Look-ups in named tables: a row name and a column name give one cell, copied from the table.

Table sopek
         vifog  ketadi
mozezoz    637    -576
gorutof   -726    -355
zerif     -417    -274
kibe      -577    -466
donotot    122    -104
fonabig     38    -563
gisumi    -392    -584
kerag     -514    -112

ketadi of zerif is -274
ketadi of kerag is -112
vifog of kibe is -577
vifog of donotot is 122
vifog of mozezoz is 637
vifog of zerif is -417
vifog of gisumi is -392

Table kameda
|  | dak | setu | vepu | fafe | ripebov | bom | tiso | funiki | tirusug |
|---|---|---|---|---|---|---|---|---|---|
| tefo | 130 | 188 | 162 | 128 | 169 | 131 | 175 | 160 | 155 |
| dumiti | 193 | 171 | 127 | 138 | 194 | 151 | 128 | 166 | 101 |
| rorules | 126 | 161 | 153 | 173 | 112 | 181 | 174 | 134 | 192 |
| lerod | 176 | 45 | 137 | 136 | 145 | 130 | 126 | 163 | 127 |
| sig | 142 | 71 | 180 | 198 | 155 | 190 | 177 | 155 | 161 |
| begil | 191 | 169 | 163 | 115 | 128 | 100 | 156 | 141 | 200 |
| lif | 117 | 102 | 140 | 124 | 156 | 132 | 137 | 154 | 114 |
| ref | 120 | 162 | 164 | 117 | 146 | 126 | 163 | 154 | 185 |
| kamu | 110 | 193 | 145 | 173 | 170 | 187 | 121 | 156 | 113 |

ripebov of lerod is 145
ripebov of lif is 156
bom of ref is 126
fafe of tefo is 128
ripebov of tefo is 169
fafe of lerod is 136
bom of lif is 132
setu of kamu is 193
fafe of dumiti is 138
bom of tefo is 131
tiso of kamu is 121
tiso of tefo is 175
funiki of tefo is 160

kopag =
|  | tol | lezem |
|---|---|---|
| bip | 85441 | 46109 |
| kebutak | 33724 | 11921 |
| dazu | 51110 | 63011 |

dazu, lezem => 63011
bip, lezem => 46109
dazu, tol => 51110
kebutak, tol => 33724
bip, tol => 85441
kebutak, lezem => 11921
Row with the largest lezem: dazu

teb:
columns: musido, mim, zov, zenovuf, tasal, nus, moza, rifan, fisil
lol: [94, 98, 38, 133, 169, 133, 110, 113, 128]
mubi: [70, 188, 63, 97, 138, 239, 153, 133, 172]
nivap: [163, 98, 108, 73, 141, 15, 183, 99, 81]

nus of lol: 133
fisil of mubi: 172
rifan of nivap: 99
mim of lol: 98
zenovuf of lol: 133
tasal of mubi: 138
mim of nivap: 98
mim of mubi: 188
zenovuf of nivap: 73
musido of nivap: 163
moza of lol: 110
zov of lol: 38
moza of nivap: 183
musido of lol: 94
zov of mubi: 63
nus of mubi: 239
Row with the largest musido: nivap

fidadup.tsv
	libuku	pesin
letifut	4605	6300
nife	7624	1600
nik	3285	7176
lidor	999	80
lek	2716	2557
nefa	3776	3642
tiz	4920	1268
zesipor	4828	4059

zesipor, libuku: 4828
lek, libuku: 2716
tiz, libuku: 4920
nife, pesin: 1600
zesipor, pesin: 4059
lek, pesin: 2557
lidor, pesin: 80
nik, pesin: 7176
nife, libuku: 7624
letifut, libuku: 4605
tiz, pesin: 1268
nefa, pesin: 3642
nefa, libuku: 3776
lidor, libuku: 999
letifut, pesin: 6300
nik, libuku: 3285

seb
cols = pevote, sadev, nasaf, baputis, piruva, refal, tanan, tamim, nedofuf
pon: [-0.81, -0.77, -0.76, -0.76, -0.74, -0.79, -0.43, 0.55, -0.44]
pofad: [0.45, -0.16, -0.75, -0.80, -0.80, -0.78, -0.77, -0.78, -0.78]
selo: [-0.80, -0.65, 0.41, -0.13, -0.75, -0.76, -0.74, -0.78, -0.76]
nev: [-0.76, -0.80, -0.80, -0.81, -0.79, -0.80, -0.52, 0.54, -0.41]
ributut: [-0.73, -0.73, -0.15, 0.40, -0.66, -0.77, -0.79, -0.75, -0.79]

ributut, nasaf -> -0.15
pon, tanan -> -0.43
selo, piruva -> -0.75
pofad, nedofuf -> -0.78
ributut, nedofuf -> -0.79
ributut, tamim -> -0.75
ributut, tanan -> -0.79
nev, piruva -> -0.79
nev, nasaf -> -0.80
pon, nedofuf -> -0.44
ributut, baputis -> 0.40
nev, tamim -> 0.54
pon, baputis -> -0.76
Which row has the largest refal? selo

